Each row below holds a small network's activations on one input, seen along a few directions.
In each table, some parts of the input vary, and every possible input appears once, in random order.
Descriptions start from the smaller parts, as in this example, which fits no table here: values(2) and (point or ring(11) or (line(4) and ring(5))).
Shared parts are said once, and a part with two or three values counts as separate values.

Other details of the inputs vary at random and push rows far along two fixed directions, the same in every table; ignore that.
To show where, the next rows are all for the same input, with only those details redrawn:
[9, 38, -22, -17, -9, -7, 21, 34, 58, -40, -2, -18]
[-11, 8, 19, 17, 33, -20, -7, -1, -31, 20, 20, -1]
[-10, 10, 20, 17, 32, -20, -7, 0, -31, 21, 20, 0]
[-7, 16, 12, 11, 25, -19, -2, 6, -15, 10, 17, -4]
[4, -38, 7, -6, -1, 24, -11, -32, -4, 17, -37, 19]
[9, -30, 2, -13, -7, 26, -7, -26, 8, 10, -38, 17]
[-6, 16, 12, 11, 25, -19, -2, 6, -15, 10, 18, -4]
[-10, 9, 19, 17, 32, -20, -7, -1, -31, 20, 19, 0]

Table:
r1: [15, -25, -8, -11, -7, 29, 2, -32, 8, 2, -29, 14]
r2: [-4, 26, -8, -8, 4, -7, -12, 22, 25, -19, -8, -22]
r3: [-2, -44, 4, -15, -16, 30, -19, -18, -2, 3, -17, 38]
r4: [-10, -1, 6, 16, 20, -15, 3, -7, -42, 30, 30, -5]
r5: [17, -38, -3, -17, -18, 27, -4, -7, 13, 1, -32, 13]
r6: [-25, 5, 15, 12, 22, -19, -24, 10, -35, 30, 19, -22]
r7: [-3, 20, 4, 17, 2, -22, 3, 21, 2, 2, 22, -12]
r8: [-5, 27, -18, -7, -29, -4, 6, 27, 48, -35, 13, 7]
r9: [6, 28, -14, -11, -2, -6, 15, 23, 40, -26, -3, -12]
r10: [4, -48, 7, -9, -7, 26, -34, -15, -10, 14, -37, 4]
r11: [-14, 16, 12, 22, 10, -20, -24, 18, -16, 13, 17, -21]
r12: [2, 10, 15, 18, 22, -18, 9, -25, -46, 7, 26, -4]
r13: [-15, -36, -3, -21, -25, 28, -9, -22, 7, 10, -20, 29]
r14: [19, 31, -22, 1, -33, -3, 33, 13, 26, -39, 4, -16]
r15: [-4, 20, -16, -11, -11, -10, 17, 29, 28, -12, 6, -17]
r16: [9, 21, -27, -11, -25, -5, 37, 8, 18, -30, 3, -18]
r17: [18, -45, -3, -7, -11, 32, -3, -25, -9, 10, -23, 18]
r18: [23, -35, -8, -11, -27, 29, 15, -25, -3, -15, -26, 9]
r19: [-8, 33, -16, -17, -10, -1, 10, 23, 47, -40, 9, 8]
r20: [-2, 7, 11, 30, 13, -14, -1, -5, -37, 24, 29, 0]
What is each input in this table made of?
> values(4) and (point or line(4))
Changing only the values(4) part turns r20 into r17. The same change can be made to r8. Which row results?
> r3
Change only the line(4) part in r5. List by row number the other rows that result.
> r10, r17, r18
Change only the values(4) part in r12. List by row number the other rows that result.
> r14, r16, r18
Change only the values(4) part in r15. List by row number the other rows that result.
> r5, r7, r9
